A small network was trained on made-up records. Each row is its average activation on records with the value named, seen along a few directions.
Values that are neighbours, or in one group, have similar rows; names and order tell nothing.
Random noise pushes rows far along 3 fixed directions. That doesn't count. These rows show it; they differ only by the noise:
[-152  340  322   -9 -471  238   16  148    2  123 -134  194   72  355
  503 -419]
[-360   12 -381 -232 -522 -283   60  -47 -474 -283   74  552  -12  -99
   19 -354]
[ 187  108 -154  -97  -79  -88 -124   -2  248  227 -263 -331  198   98
 -245   96]
[-203  197  211  -14 -378  117   75  144   16   52 -168  219   48  279
  343 -367]
[-184   46  222   48 -163   61  147  190  232   86 -312   84   49  283
  165 -249]


Values of B:
b2: [  69 -585 -319  308  218 -383  239 -132 -130 -231  -52  389 -290  -99
 -300   22]
b7: [-139 -212  -72  164  -33   40  -11   94 -426  -41  254  754 -168   25
  217  -94]
b3: [ -26 -116  -35  -49  571  230 -174 -187  -73 -147  312 -130 -152 -327
 -144  316]
b9: [-239   -9  809  349  755  496  456   25  736   23 -567 -211 -143  100
  413  155]
b8: [  89  -26  136   30 -200   64  -55    4  -14  -23  195 -394  -80 -121
   10  -43]
b4: [-775  -49  -75 -294 -486 -191  248  -42 -613 -543  215  752 -125 -204
  274 -394]
b11: [  52 -169 -339   65  143  -74  -37  193 -104  -42  125   18    8   56
 -421  121]
b12: [ 172   97 -607 -455 -293 -509 -324 -204 -316   40  164 -123  287 -289
 -346  121]
b1: [-184  -81  -29  -76  205   42 -130  123 -134 -191  245   -7  -10   31
 -192  294]
b6: [ 181 -609 -151  217  258 -501  232  181  202  -98 -171 -269  -35 -157
 -659  258]
b10: [ 126  228  174    4   82  264   -2 -239  -69 -195  419 -197 -198 -351
  291  -96]
b5: [ -43  352  101  -51 -309   89   89 -136 -333   90  142  715  -12  145
  693 -422]
Each value of B is a pair of two hidden parts, and every pair occurs once (4 first parts, 3 second parts).
Question: Changing only the second part turns b11 into b6. b7 has the same second part as b11; what does that change turn b7 into?
Answer: b2
Question: Changing only the second part turns b1 into b4. b3 has the same second part as b1; what does that change turn b3 into?
Answer: b9

Values of Y:
y3: [ 178  309  -64  -83 -390   26 -182   76 -210  184   88   19  126  226
   96 -222]
y4: [ 233  450 -133  -97 -405  204 -392 -255 -644  -98  558  209   26 -223
  251  -41]
y1: [191 -58  91 218  96  26 -46 -61  52 119  43 -23 -42  86  36  83]
y10: [-167 -237 -236  -64   22 -271   79  -99 -152 -291  123  105 -168 -289
 -255    7]
y6: [ -68  138   66 -101  151  167  -22  -96  -84 -116   88   47  -85  -67
  123   70]
y11: [  92   90 -726 -351 -286 -344 -242 -228 -346   96   99  -14  256 -200
 -318  120]
y8: [-191 -102 -100  -75 -164 -100   95  -10 -143 -189  -39  102  -43 -151
  -96 -123]
y12: [  98  -25   43  -15  183  -44   86  -28  293  123 -130 -195  121   31
   41  134]
y5: [ 154  179 -172 -199 -261  -96 -179   21  -35  110  -44 -228  242   32
 -141    2]
y2: [   7 -101  -64   39 -158 -107  -48   77 -168    2  162  211  -57   67
   12  -18]
y9: [-233  -30 -182 -153  -18  -26  -65 -142 -358 -311  283   78 -113 -295
 -138    0]
y7: [  64 -178 -196   19  284 -115  103  -97  171  -35 -172    1  -84 -173
 -157  163]
Each value of Y is a pair of two hidden parts, and every pair occurs once (4 first parts, 3 second parts).
Question: Changing only the second part turns y6 into y9. y12 has the same second part as y6; what does that change turn y12 into?
Answer: y8
Question: Changing only the second part turns y10 into y1. y5 has the same second part as y10; what does that change turn y5 into?
Answer: y3
